Each row below holds a small network's activations on one record, seen along a few directions.
After each row come some of the record's fields: H, K, Y, J.
A field that a record lacks is written absent.
The largest differences between rows may come from other fields.
(in the rows, 500 means zero)
Strong random noise was added to every row along 4 fixed directions; ignore it. To show where, here is one row again and again, with new noise each time:
[520 488 478 540 469 472 466 462 558 484 529 513 431 498 437 493 544 504
 541]
[702 585 638 532 332 561 402 635 510 752 404 356 489 408 399 344 730 724
 507]
[555 506 539 421 524 621 497 610 579 670 407 360 534 412 291 326 728 780
 532]
[700 490 757 613 577 350 579 596 359 537 560 173 264 547 271  96 555 870
 182]
[402 494 317 394 455 671 421 495 710 600 412 632 632 393 441 629 679 463
 773]
[328 509 245 539 385 519 399 614 588 744 453 713 595 368 682 594 601 252
 621]

[213 457 269 423 630 538 367 432 733 635 531 590 536 470 650 552 413 356
 488] | H is h1, K is k1, Y is y2, J is absent
[625 492 522 475 651 637 700 325 580 229 602 292 538 516 159 527 414 635
 386] | H is absent, K is k2, Y is y1, J is j1
[385 476 313 555 610 522 646 530 565 638 582 369 557 293 548 420 402 407
 243] | H is absent, K is k2, Y is y1, J is j5
[947 538 817 716 434 270 757 312 301 114 624 261 327 689 225 409 325 639
 199] | H is absent, K is k1, Y is y1, J is j1
[320 429 441 343 608 457 389 453 556 498 452 636 387 514 624 532 437 385
 678] | H is h1, K is k2, Y is y1, J is j3
[320 470 318 285 609 642 530 561 586 393 398 722 537 553 435 628 633 489
 908] | H is absent, K is k2, Y is y3, J is absent
[380 431 403 490 606 538 610 550 525 383 413 559 605 543 496 510 556 456
 647] | H is h1, K is k1, Y is y3, J is absent
[362 486 301 532 553 490 594 622 507 588 458 454 600 438 547 515 486 369
 372] | H is absent, K is k1, Y is y1, J is j2
[130 345 337 287 817 523 674 722 434 594 437 574 493 443 510 256 479 530
 422] | H is h1, K is k2, Y is y1, J is j3
[538 571 637 530 541 381 492 374 491 340 616 547 327 652 518 526 416 477
 528] | H is h1, K is k2, Y is y3, J is absent
[644 576 662 652 428 317 430 497 329 379 551 456 193 670 554 439 425 478
 510] | H is absent, K is k2, Y is y3, J is absent
[438 471 389 414 440 564 576 754 392 498 310 760 620 567 575 493 641 373
 652] | H is h1, K is k1, Y is y3, J is absent
[390 432 474 402 732 530 600 344 632 215 539 583 505 600 401 604 511 549
 731] | H is h1, K is k2, Y is y3, J is absent
[572 562 557 484 521 587 397 414 647 661 525 356 496 361 494 463 452 610
 439] | H is h1, K is k2, Y is y1, J is j5
[320 557 327 476 527 538 550 874 417 851 385 565 599 398 627 367 714 521
 478] | H is absent, K is k2, Y is y3, J is absent
[584 542 702 485 583 527 402 218 565 173 541 391 309 632 268 535 485 617
 593] | H is h1, K is k2, Y is y3, J is absent
[648 552 485 717 280 455 643 523 323 500 438 569 649 443 576 619 483 242
 371] | H is absent, K is k1, Y is y1, J is j1
[434 517 608 538 533 326 345 578 418 696 525 460 232 489 702 311 359 507
 331] | H is h1, K is k2, Y is y1, J is j3
[575 532 601 560 400 512 541 497 351 353 530 615 512 570 438 527 540 419
 516] | H is h2, K is k2, Y is y3, J is absent
[163 388 222 550 712 402 581 714 480 656 514 644 596 408 756 336 447 234
 225] | H is h1, K is k1, Y is y2, J is absent
[553 497 430 365 578 680 503 395 641 423 480 422 601 447 242 483 604 703
 634] | H is absent, K is k2, Y is y2, J is absent
[325 391 384 747 581 206 589 381 378 247 762 549 405 552 706 514 225 118
 237] | H is h1, K is k2, Y is y4, J is absent
[462 463 564 615 483 341 462 312 454 338 636 622 327 575 629 625 327 337
 424] | H is h1, K is k2, Y is y1, J is j4
[504 441 667 392 551 547 501 516 420 496 459 487 399 566 413 421 576 681
 555] | H is h2, K is k2, Y is y1, J is j4
[524 529 468 531 431 603 406 229 764 334 598 586 572 379 551 837 438 326
 686] | H is h1, K is k2, Y is y1, J is j5
[729 655 755 509 190 565  99 633 559 870 319 416 325 468 604 470 728 636
 765] | H is h1, K is k1, Y is y2, J is absent
[476 627 464 577 195 447 209 487 547 677 447 666 542 499 773 694 459 237
 603] | H is h1, K is k1, Y is y4, J is absent
[296 456 229 510 547 413 589 486 449 304 561 762 514 626 649 672 427 228
 616] | H is absent, K is k2, Y is y3, J is absent
[584 582 629 626 161 424 278 602 396 830 496 566 333 416 858 528 505 303
 528] | H is h1, K is k2, Y is y1, J is j3
[684 536 531 628 347 622 664 573 373 564 373 404 742 378 423 528 616 527
 425] | H is absent, K is k1, Y is y1, J is j1
[266 450 476 418 745 454 506 646 538 843 587 283 396 393 461 127 549 695
 178] | H is h1, K is k2, Y is y4, J is absent
[343 406 454 633 688 327 720 406 404 204 696 469 395 477 544 415 243 357
 135] | H is h2, K is k2, Y is y1, J is j3
[686 526 641 606 422 549 443 420 464 424 557 396 480 503 404 427 476 574
 360] | H is h2, K is k1, Y is y2, J is absent
[387 411 396 516 605 484 486 466 554 449 613 481 550 477 495 553 373 448
 337] | H is h1, K is k1, Y is y4, J is absent
[815 616 864 577 193 507 176 442 541 757 499 338 308 516 462 484 601 691
 556] | H is h1, K is k1, Y is y4, J is absent
[375 375 367 650 741 342 864 503 423 297 638 360 495 450 454 332 270 425
 124] | H is absent, K is k1, Y is y1, J is j5
[647 513 499 546 535 560 512 373 552 345 576 383 505 502 346 490 460 610
 436] | H is absent, K is k2, Y is y2, J is absent
[809 663 534 839  74 365 467 486 346 641 561 543 549 442 776 708 422 158
 411] | H is absent, K is k2, Y is y1, J is j1
[238 413 227 413 703 533 654 606 542 523 454 601 546 355 506 488 462 373
 466] | H is absent, K is k2, Y is y1, J is j5
[551 489 441 619 207 425 462 382 371 171 490 848 453 697 651 759 414  88
 808] | H is absent, K is k1, Y is y3, J is absent
[733 571 703 478 409 536 429 506 536 532 448 210 428 534 338 306 609 828
 398] | H is absent, K is k1, Y is y2, J is absent
[348 482 410 468 642 529 626 583 398 447 464 454 537 508 408 307 549 519
 421] | H is absent, K is k2, Y is y3, J is absent
[711 652 577 713 160 470 350 480 419 493 498 641 565 491 797 715 521 253
 630] | H is h1, K is k2, Y is y3, J is absent
[506 530 497 529 473 613 469 727 582 926 449 377 539 356 525 378 598 630
 365] | H is h1, K is k1, Y is y1, J is j1
[272 277 347 272 856 459 682 381 592 121 532 572 397 640 258 391 438 563
 551] | H is absent, K is k1, Y is y2, J is absent
[759 573 755 443 404 444 421 477 412 312 449 550 278 731 440 490 541 626
 802] | H is h1, K is k2, Y is y3, J is absent

Here are new rows. What are their fields?
[280 411 241 527 779 492 851 559 429 481 604 460 647 454 425 433 391 380
 209] | H is absent, K is k2, Y is y1, J is j1
[287 369 381 402 558 439 547 611 357 333 414 882 443 747 652 578 463 274
 847] | H is h1, K is k1, Y is y3, J is absent
[703 525 747 449 418 522 480 362 479 436 507 420 427 541 388 477 541 741
 490] | H is h1, K is k2, Y is y1, J is j4
[685 519 493 395 462 820 664 490 544 544 382 367 766 337 215 555 712 779
 505] | H is absent, K is k2, Y is y1, J is j1
[432 537 369 639 362 371 523 883 279 899 487 542 633 364 723 370 549 362
 285] | H is absent, K is k2, Y is y4, J is absent
[394 510 476 647 533 280 523 477 455 413 580 683 359 657 684 521 313 302
 440] | H is h1, K is k1, Y is y3, J is absent
[157 330 304 394 656 374 483 393 500 415 564 809 399 604 704 648 350 251
 674] | H is h1, K is k2, Y is y1, J is j4
[611 644 499 538 154 594 292 557 552 762 421 473 668 311 605 545 648 458
 608] | H is absent, K is k2, Y is y4, J is absent
[584 546 411 532 486 634 631 623 480 620 400 375 732 361 399 514 630 540
 470] | H is absent, K is k2, Y is y1, J is j1
[566 579 636 474 338 497 564 698 400 628 355 470 606 533 497 364 629 644
 602] | H is h1, K is k1, Y is y3, J is absent
[342 417 370 458 666 451 585 556 498 530 548 417 523 448 483 314 558 563
 408] | H is absent, K is k2, Y is y2, J is absent
[812 574 596 662 411 485 668 381 378 282 570 348 530 477 312 560 417 559
 241] | H is absent, K is k2, Y is y1, J is j1
[441 499 519 294 568 584 513 580 589 639 455 317 557 422 346 285 655 796
 518] | H is absent, K is k2, Y is y4, J is absent
[282 478 271 401 686 733 583 638 608 686 405 568 817 339 512 533 579 437
 552] | H is h1, K is k2, Y is y1, J is j1
[711 535 732 365 391 674 325 141 776 289 458 407 331 525 267 672 476 694
 737] | H is h1, K is k1, Y is y1, J is j3
[635 572 691 565 247 417 286 489 474 564 539 532 434 538 605 628 486 500
 684] | H is h1, K is k2, Y is y4, J is absent
[561 524 594 456 475 552 397 579 599 793 483 350 502 474 459 373 603 656
 428] | H is h1, K is k1, Y is y4, J is absent
[459 522 393 594 438 453 468 440 476 448 614 519 490 463 581 493 407 327
 387] | H is absent, K is k2, Y is y2, J is absent
[732 563 786 415 319 529 470 399 472 397 453 455 414 559 420 501 537 651
 710] | H is h1, K is k2, Y is y1, J is j3
[627 545 591 299 486 780 298 284 881 617 498 387 472 350 349 644 615 722
 683] | H is h1, K is k2, Y is y1, J is j5
[757 590 659 566 391 580 598 608 414 617 434 265 557 284 367 358 599 726
 298] | H is absent, K is k2, Y is y1, J is j5
[450 348 414 448 817 529 847 435 425 210 481 395 585 542 180 426 417 674
 350] | H is absent, K is k1, Y is y1, J is j1
[350 478 416 383 446 615 363 549 615 761 328 660 601 391 623 599 627 473
 666] | H is h1, K is k1, Y is y1, J is j4
